Each row below holds a small network's activations on one input, seen along a few directions.
Each table varies a few parts of the input and shows all the possible inputs, shuffled.
A made-up example of a description, with smaller parts first: values(2) and (point or line(9) or (line(4) and ring(5))).
Shared parts are said once, and a part with two or three values counts as separate values.
(in the rows, 128 means zero)

Other details of the inputs vary at random and push rows far along three fixed directions, the same in every table; ignore that.
These rows show it; all are for the same input, with only those details redrawn:
94 115 112 182 156 104 86 136 139 187 91 114 63
94 127 114 184 155 105 81 137 143 186 97 114 63
136 109 141 99 121 140 113 124 144 128 176 127 135
110 148 130 151 138 118 75 132 151 157 150 114 84
136 80 133 95 130 133 98 126 133 140 173 123 126
137 103 140 97 121 139 113 124 142 131 176 126 135
126 154 147 125 104 150 169 123 160 120 144 137 148
97 148 122 179 141 116 104 134 150 171 102 118 78

A family of inputs:
row 1: 144 141 137 122 115 118 145 140 127 101 138 138 157
row 2: 121 185 136 158 123 140 142 119 143 128 104 125 119
row 3: 129 164 154 120 89 165 207 118 160 111 134 139 170
row 4: 151 196 151 107 88 151 186 127 135 66 147 145 186
row 5: 152 61 132 99 140 133 107 126 125 149 149 127 136
row 6: 144 118 136 109 128 109 84 134 119 101 162 127 133
row 7: 128 64 125 103 122 114 121 130 103 110 127 127 133
row 8: 135 42 118 96 131 107 124 137 95 123 129 127 143
row 9: 158 91 112 102 150 106 91 152 99 151 160 122 144
row 10: 153 115 135 90 118 139 130 120 107 100 149 123 157
row 11: 151 165 120 105 148 103 13 154 110 154 218 97 118
row 12: 159 92 138 99 133 136 115 132 136 147 167 129 148
row 13: 137 94 107 85 154 134 85 109 93 118 156 121 117
row 14: 154 151 124 101 133 117 73 148 108 133 186 113 141
row 15: 135 65 129 97 139 125 84 126 128 148 171 120 118
row 16: 124 241 148 154 107 141 139 123 156 101 137 126 132
row 17: 147 197 140 114 106 134 141 136 125 98 162 125 165
row 18: 110 101 120 116 116 156 224 103 124 85 75 163 155
row 19: 127 30 104 137 139 105 184 148 99 149 57 146 141
row 20: 131 132 129 108 122 149 168 108 129 83 122 153 148
row 21: 132 226 141 160 120 147 141 135 164 150 136 127 134
row 22: 134 156 135 104 114 115 85 147 127 114 195 118 138
row 23: 132 127 129 110 116 157 210 105 128 77 99 161 164
row 24: 146 91 136 97 127 119 89 126 114 104 157 126 134
row 25: 131 14 101 135 142 105 201 151 97 160 51 148 151
row 26: 111 158 133 113 106 157 182 106 140 71 124 155 146
row 27: 134 162 135 131 130 139 115 121 139 135 144 119 125
row 28: 107 148 127 120 109 156 196 105 132 84 104 148 145
row 29: 152 127 140 115 110 165 221 119 138 126 106 146 183
row 30: 81 157 106 167 144 121 121 115 128 126 84 131 79
row 31: 117 70 114 148 150 115 112 139 131 183 104 125 97
row 32: 130 239 130 164 116 123 139 152 141 123 129 131 139
row 33: 110 150 131 178 137 118 115 123 143 144 84 123 91
row 34: 120 76 123 134 120 116 177 132 113 110 74 145 140
row 35: 109 162 143 140 111 136 122 118 148 118 136 119 110
row 36: 156 107 125 98 149 132 57 134 119 173 186 105 124
row 37: 88 128 113 189 154 90 64 135 131 161 89 111 49
row 38: 117 176 129 163 132 132 124 119 134 144 101 111 104
row 39: 113 171 112 147 138 142 171 110 125 108 86 144 124
row 40: 105 143 98 157 155 131 149 110 109 135 66 130 100
row 41: 151 109 125 95 131 120 89 132 96 114 157 116 138
row 42: 98 65 95 180 161 75 104 151 102 169 54 124 75
row 43: 130 128 144 97 119 137 81 120 145 117 195 120 121
row 44: 94 147 128 172 129 125 130 123 146 155 91 117 93
row 45: 128 85 135 101 127 129 89 120 129 120 161 122 113
row 46: 128 91 132 100 129 111 63 127 118 107 171 120 109
row 47: 131 70 126 139 140 128 158 121 127 149 81 135 131
row 48: 145 118 144 101 123 128 98 121 131 104 167 127 138
row 49: 139 154 134 130 126 149 148 122 136 150 127 119 143
row 50: 145 155 144 111 106 155 174 114 129 100 129 130 165
row 51: 93 133 124 175 129 116 135 125 134 141 70 123 93
row 52: 140 118 127 95 126 110 81 149 118 132 194 116 142
row 53: 126 180 125 176 130 105 148 155 139 146 100 133 131
row 54: 141 116 114 85 148 137 87 111 105 102 169 130 121
row 55: 126 90 129 132 123 141 179 129 138 160 100 133 144
row 56: 127 222 132 161 114 123 147 143 136 112 117 132 139
row 57: 125 228 144 151 107 135 141 126 145 94 130 129 136
row 58: 118 25 119 127 119 129 221 118 102 119 37 144 152
row 59: 121 165 119 179 140 95 118 154 131 147 97 129 111
row 60: 152 88 130 92 132 147 120 116 113 140 148 117 142
The inputs of row 39 and row 18 match in every part but one. If row 54 is changed in the same way as row 39 into row 18, which row does it become? -> row 26
The inputs of row 24 and row 57 match in every part but one. If row 48 is changed in the same way as row 24 into row 57, which row does it become? -> row 16
Describe the family of inputs behind these rows. -> line(5) and (values(2) or line(10))
Change only the values(2) part in row 23. List by row number the other rows that result. -> row 20
Change only the values(2) part in row 13. List by row number the other rows that result. -> row 40

A family of inputs:
row 61: 117 133 142 139 116 136 141 126 153 141 129 126 127
row 62: 102 77 117 169 135 113 160 132 127 156 53 133 103
row 63: 111 213 156 164 104 153 156 122 186 142 134 127 127
row 64: 138 40 122 59 126 174 199 74 98 69 107 151 162
row 65: 109 123 114 106 148 146 82 89 114 100 138 125 86
row 66: 158 53 105 96 163 110 74 138 86 161 148 114 124
row 67: 141 36 128 81 110 135 199 124 108 91 115 154 178
row 68: 122 131 116 159 135 107 133 143 115 136 87 129 115
row 69: 113 126 131 129 116 116 130 131 127 107 126 130 128
row 70: 139 182 138 101 116 124 69 138 130 97 203 122 137
row 71: 117 159 109 182 142 107 151 145 119 148 64 131 115
row 72: 159 57 107 104 166 119 80 137 98 184 147 110 120
row 73: 131 180 142 109 115 114 63 136 133 89 200 120 125
row 74: 102 173 138 175 119 131 144 130 166 151 106 128 106
row 75: 115 150 108 190 149 100 143 143 115 154 51 128 108
row 76: 144 147 123 138 138 134 141 134 127 163 121 119 139
row 77: 150 167 174 85 74 189 216 111 180 94 182 148 201
row 78: 128 95 117 119 143 98 66 140 108 123 148 124 104
row 79: 153 157 127 114 143 118 56 139 118 139 182 109 121
row 80: 112 161 146 144 101 135 155 127 151 113 120 132 134
Describe the family of inputs behind these rows. -> values(2) and (point or line(9))
The inputs of row 73 and row 78 match in every part but the values(2) part. If row 61 is changed in the same way as row 73 into row 78, which row does it become? -> row 74
